A small network was shown many inputs. Here are its activations along a few directions, one row for each input.
In each table, some parts of the input vary, and every possible input appears once, in random order.
Descriptions start from the smaller parts, as in this example, which fits no table here: values(3) and (point or ring(9) or (line(6) and ring(8))).
Shared parts are said once, and a part with two or three values counts as separate values.
(in the rows, 128 means zero)

Other details of the inputs shift rows strongly along two fixed directions, in all tables alike. That doesn't count.

Table:
row 1: [118 124 177 132 107 117 173 148 114 169 126]
row 2: [106 185 152 121 122 143 102 147 110 113 138]
row 3: [164 111  82 138 133  92 171 121 154 158 123]
row 4: [136 154 120 123 113 146 118 127 122  88 138]
row 5: [ 94 182 151 121 126 159 119 143 103 115 126]
row 6: [132 172 148 130 106 152 102 134 111  93 124]
row 7: [136 122 145 131 120  82 203 136 139 189 116]
row 8: [175 102  39 112 189 123  80  85 177 125 121]
row 9: [151 122  35 116 195 146  68  92 167 107 124]
row 10: [132 159 160 132  97  92 169 145 131 159 126]
row 11: [ 76 130 145 139 131 136 115 140 107  99 158]
row 12: [106 163 133 131 113 169 130 134 101  88 122]
row 13: [132 140 168 128 105 104 145 148 126 159 127]
row 14: [110 171 137 135 107 153 143 139 106  87 134]
row 15: [123 182 136 132 109 151 107 134 111  93 132]
row 16: [104 108 163 142  98  86 163 137 122 140 152]
row 17: [ 87 119 176 133 112 142 109 138 103 103 139]
row 18: [105 155 147 126 127 147 100 148 108 112 158]
row 19: [118 168 165 122 114 152 109 142 112 122 117]
row 20: [144 107  96 115 165 137 104 114 147 148 112]
row 21: [134 138 163 137  83 109 193 136 121 160 103]
row 22: [152  87  88 118 172 137  69 117 144 120 146]
row 23: [150 116 162 129 105  84 179 136 140 185 109]
row 24: [132 146 131 146 102 120 174 128 122 142 114]
row 25: [181  77  79 134 137 112 151  91 160 157  97]
row 26: [135  94 110 126 155 109 157 126 141 167 134]
row 27: [ 92 128 165 131 119 141  91 139 104  96 150]
row 28: [154 123 135 125 118 108 148 119 147 155 102]
row 29: [172 124 149 138  89  77 186 132 142 166 117]
row 30: [101 129 160 142  92 137 114 130 102  74 145]
row 31: [115 106 109 114 163 170  78 125 117 116 136]
row 32: [ 96 188 153 126 129 142 122 151 108 119 138]
row 33: [ 85 137 134 147 114 142 127 130 102  73 153]
row 34: [155 120 148 126 111  82 162 137 147 174 121]
row 35: [137 154 110 122 129 175  74 122 116  65 125]
row 36: [138 100 146 128 115  93 180 136 141 195 112]
row 37: [ 82 102 156 125 126 146 109 132 105 109 137]
row 38: [115 165 113 112 148 181  75 121 120  99 107]
row 39: [196  40  68 117 177  85 116 102 185 171 135]
row 40: [119 104 143 147  88  88 171 122 124 116 146]
row 41: [165 105 122 132 117 107 152 119 148 153 106]
row 42: [147 123  64 128 166 141 103 102 151 104 129]
row 43: [ 82 128 140 142 108 148 131 126  95  79 141]
row 44: [110 130 109 128 162 147 100 135 121 113 154]
row 45: [125 142 169 128  98 110 176 140 123 168 105]
row 46: [148 124 149 135  86 120 171 130 125 130 107]
row 47: [144 116  55 115 188 136  85 105 158 122 132]
row 48: [118 144 114 113 163 177  48 129 120 104 123]
row 49: [117 187 152 130 103 143 122 143 108 103 134]
row 50: [123  65 144 144  89  88 195 117 129 138 120]
row 51: [117 127 107 119 158 141 105 128 132 141 129]
row 52: [101 184 149 125 122 155 128 138 105 117 120]
row 53: [117 156  87 119 164 183  77 117 115  83 123]
row 54: [129 143 157 129 104  95 159 149 130 168 135]
row 55: [119 179 149 119 124 151  92 134 118 102 122]
row 56: [201  57  79 125 137  91 157  91 179 161 101]
row 57: [ 95 170 136 124 142 149 103 149 112 120 141]
row 58: [193  76  74 115 158  84 128 104 182 165 112]
row 59: [136 107 124 119 157 141  95 124 132 131 131]
row 60: [162  64  77 115 184 134  80 104 155 136 131]
row 61: [136 115 105 127 120 153 130 113 128 108 105]
row 62: [111 122 158 138 113 111 178 151 113 167 139]
row 63: [108  98 145 135 110 147 106 117 112  77 135]
row 64: [130 136 160 135 109  93 165 151 128 165 148]
row 65: [116  60  70 123 185 133  86  96 145 112 137]
row 66: [113 140 157 137 122 101 174 150 122 158 147]
Description of these inputs: ring(6) and (values(2) or line(9)).
Changing only the ring(6) part turns row 29 into row 41. The same change can be made to row 30. Which row results?
Answer: row 63
Which other rows does row 63 become when the values(2) part takes its other values? List them by row number.
Answer: row 17
Which other rows does row 36 become when the ring(6) part takes its other values? List them by row number.
Answer: row 13, row 48, row 51, row 54, row 57

Table:
row 67: [157 161 107 128 133 132 119 113 141 113 115]
row 68: [117 166 143 112 142 152  78 147 108 123 141]
row 69: [ 74 148 144 128 138 174  80 143 102  81 152]
row 70: [119 141 151 142  91  96 191 131 117 147 115]
row 71: [136 139  98 123 145 128 153 116 136 150 115]
row 72: [126  89 124 128 134  98 144 118 142 142 144]
row 73: [119 118 153 135 108 126 170 146 112 133 132]
row 74: [164 112 114 131 108 103 175 135 147 160 117]
row 75: [121 101 122 134 138 135 139 130 123 122 141]
row 76: [157 121  99 114 164 100 103 117 164 153 122]
row 77: [174  90  73 127 129  90 141 100 176 131 115]
row 78: [105 157 192 142  52 108 187 140  95 117 146]
row 79: [114 123 115 129 139 115 113 134 135 132 121]
row 80: [137  99 145 124 111 124 130 104 138 148  92]
row 81: [128 164 147 114 142 185  61 113 125 106  81]
row 82: [156  41  86 137 157  81 134 101 180 157 141]
row 83: [149 127 150 137 100 117 153 127 122 121 143]
row 84: [ 95 150 156 121 137 162  77 146  94  95 157]
row 85: [163 163 109 124 135 133 112 113 144 105 115]
row 86: [116 125  70 120 172 164  81 106 133  94 115]
row 87: [132  69  88 131 147 102 143 108 152 145 134]
row 88: [ 90 188 155 116 133 181  64 158  93  99 149]
row 89: [139  89 141 130 142 170  67 119 101 104 107]
row 90: [106 113 164 147  96 105 193 133 115 141 139]
row 91: [110 140 123 124 145 132  75 131 134 109 127]
row 92: [128  90 128 135 107  95 185 116 128 148 136]
row 93: [138 112 113 133 120 122 119 109 132  92 140]
row 94: [120 111 129 127 147 138  85 126 125 120 158]
row 95: [111 162 192 137  56 112 231 173 106 176 121]
row 96: [154 153 108 121 131 155  87 119 133  90 133]
row 97: [145  96 114 131 133 122 147 120 128 127 137]
row 98: [104 211 154 136 112 167 117 146 101  93 112]
row 99: [110 190 141 122 115 186 107 146  96  94 136]
row 100: [124 130 117 117 146 135 116 144 132 146 129]
row 101: [118 117 104 129 133 145 105 109 124  87 139]
row 102: [119 168 186 138  96  83 173 158 124 178 122]
row 103: [155  95 109 136 138 120 136 115 129 124 135]
row 104: [144 135 126 105 146 126  83 134 135 137 146]
row 105: [125 122 167 125 120 111 117 150 121 136 148]
row 106: [113 104  93 113 159 142  48 111 139  99 151]
row 107: [151 123 137 133  88  67 198 110 143 161 119]
row 108: [101 139 113 119 156 151  66 124 133 104 137]
row 109: [139 139 115 117 149 109 126 128 144 159 127]
row 110: [ 90 194 136 122 159 176  93 148 104  95 120]
row 111: [160  68  45 126 152 104 135  94 179 133 108]
row 112: [ 94 125 230 144  43 119 175 143  85 137 110]
row 113: [102 186 172 140  96 125 182 154 104 160 120]
row 114: [ 83 174 187 142  81 151 157 143  82  96 150]
row 115: [129  94 123 131 144 122 139 132 129 133 141]
row 116: [101 134 145 144 108 112 168 136 119 144 119]
row 117: [150 101  67 123 190 132 103 110 163 150 121]
row 118: [153 118 120 129 136 115 163 136 130 166 121]
row 119: [136 112 116 122 131 111 161 145 141 167 122]
row 120: [ 89 147 150 126 136 169  86 147  94  96 154]
row 121: [179 125 108 130 116 111 151 122 147 139 123]
row 122: [130 174 105 122 154 161 102 122 122 102 115]
row 123: [122 107  83 121 165 132 110 114 145 125 117]
row 124: [162  95 118 139 119 108 146 116 138 121 138]
row 125: [112 111 107 129 148 117 128 123 142 138 122]
row 126: [184  82 156 120 113 120 153 131 152 179  81]
Describe the family of inputs behind these rows.
Answer: ring(5) and (point or line(11))
Changing only the ring(5) part turns row 113 into row 90. The same change can be made to row 98. Which row results?
Answer: row 101
Which other rows does row 108 become when the line(11) part takes its other values? List them by row number.
Answer: row 70, row 77, row 79, row 86, row 91, row 107, row 111, row 116, row 123, row 125
Which other rows does row 73 become when the ring(5) part takes its other values? List them by row number.
Answer: row 71, row 86, row 92, row 95
Which other rows does row 112 become when the ring(5) part takes its other values? List them by row number.
Answer: row 80, row 81, row 89, row 126
Which other rows does row 68 become when the line(11) part takes its other values? List them by row number.
Answer: row 74, row 88, row 95, row 96, row 99, row 100, row 104, row 118, row 119, row 121

Table:
row 127: [141 146 168 121 103  81 139 128 150 170 118]
row 128: [ 34 198 216 151  71 133 153 174  48 105 147]
row 129: [ 89 123 114 126 157 137  96 119 123 120 163]
row 130: [163 111  67 111 137 144  89  99 146  80 130]
row 131: [127 131 105 118 134 172 101 120 125 121 100]
row 132: [ 95 139 156 126 141 166 125 145 106  97 120]
row 133: [115 133 185 164  86 110 199 146 127 122 149]
row 134: [ 92 146 148 146 127 142 105 145 107  84 155]
row 135: [121 168 128 121 147 192  56 126 104  44 153]
row 136: [173  88 121 133 136  57 143  99 163 180 107]
row 137: [185  66 100 137 127  62 168 128 176 170 137]
row 138: [113 187 201 130  58 126 154 134  97 112  98]
row 139: [123  82 146 132 121  71 197 141 132 190 111]
row 140: [112 176 130 109 149 192  36 144 105  98 151]
row 141: [187  69 102 134 131  78 161 129 174 193 117]
row 142: [171 107  90 117 168 159  80 103 135 108 123]
row 143: [170 109  70 109 142 159  84  97 140 109 112]
row 144: [169  73 103 114 150 104 142 117 189 202 123]
row 145: [ 89 175 229 149  16  92 240 164  83 127 136]
row 146: [152 102  89 116 175 168  83 112 130 121 110]
row 147: [ 99 125 158 145  98 139 183 143 140 143  97]
row 148: [192  64  72 110 155  65 142 111 182 167 148]
row 149: [108 155 222 143  49 104 212 177  95 194 108]
row 150: [ 88 142 153 145 128 164 127 131  98  86 145]
row 151: [ 75 167 122 123 153 170  47 141 103  63 170]
row 152: [121  88  56 131 148 153 102  87 129  92 122]
row 153: [149 202  12 109 197 117 132 114 126 151 116]
row 154: [191  78 117 141 136  65 166 102 178 170 103]
row 155: [ 67 162 132 101 171 191  51 136 102  92 143]
Describe the family of inputs behind these rows.
Answer: point or (line(4) and (point or ring(6)))
Which other rows does row 144 become when the line(4) part takes its other values? List them by row number.
Answer: row 131, row 146, row 149

Table:
row 156: [147 126 149 151  69  74 234 127 135 147 120]
row 157: [124  79  55 122 181 171  46  87 134  60 144]
row 158: [140  97 107 119 165 161  48 112 132  88 141]
row 159: [157  67  96 140 108  88 176  95 158 127 109]
row 160: [132  84  66 103 198 173  48 106 144 121 121]
row 161: [109 175 154 130 116 107 177 158 117 169 133]
row 162: [189 102 116 121 135  97 155 112 163 182  92]
row 163: [136 196 183 124  84 116 170 152 114 166 113]
row 164: [159  91 154 140  71  96 187 121 137 145 103]
row 165: [148 129 123 114 145  99 140 136 154 188 120]
row 166: [109 120 204 141  64 120 171 153  95 132 136]
row 167: [ 59 147 162 134 120 163 103 142  81  85 151]
row 168: [143 115 147 145  83  87 219 125 137 170 100]
row 169: [200  43  63 118 157 103 142  91 185 181  87]
row 170: [ 65 190 167 136 117 140 121 168  89 110 162]
row 171: [180 110  84 134 119  81 179 110 162 144 120]
row 172: [109 102  72 127 186 145  86 111 133 103 155]
row 173: [ 75 177 171 143 100 161 126 151  82  69 155]
row 174: [ 79 201 174 138  96 157 118 162  82  77 156]
row 175: [106 114  81 120 179 171  73 109 128 101 130]
row 176: [163  87 120 117 154  94 146 122 161 191 110]
row 177: [ 73 195 148 129 139 173 113 151  92 103 139]
row 178: [183  89 139 135 100  82 162 113 158 152 100]
row 179: [ 71 171 206 128 116 162  85 164  79 103 147]
row 180: [104 218 177 122  95 169  76 147  94  72 129]
row 181: [ 95 166 209 136  84  86 165 172 110 172 150]
row 182: [149  36 126 130 127  73 174 122 152 189 129]
row 183: [160 145  32 108 194 167  66 101 153 106 120]
row 184: [145 140  48 118 181 174  85  97 142  97 120]
row 185: [134 128 106 118 157 150  47 121 137  91 149]
Describe the family of inputs behind these rows.
Answer: ring(5) and ring(6)
Changing only the ring(6) part turns row 182 into row 181. The same change can be made to row 169. Which row results?
Answer: row 163
Start at row 161 and move only the ring(6) part, one step at a time. The first step leads to row 165. Which rows follow, in order?
Answer: row 176, row 160, row 175, row 177
Which other rows does row 171 become when the ring(6) part takes its other values? List them by row number.
Answer: row 156, row 159, row 164, row 178, row 180
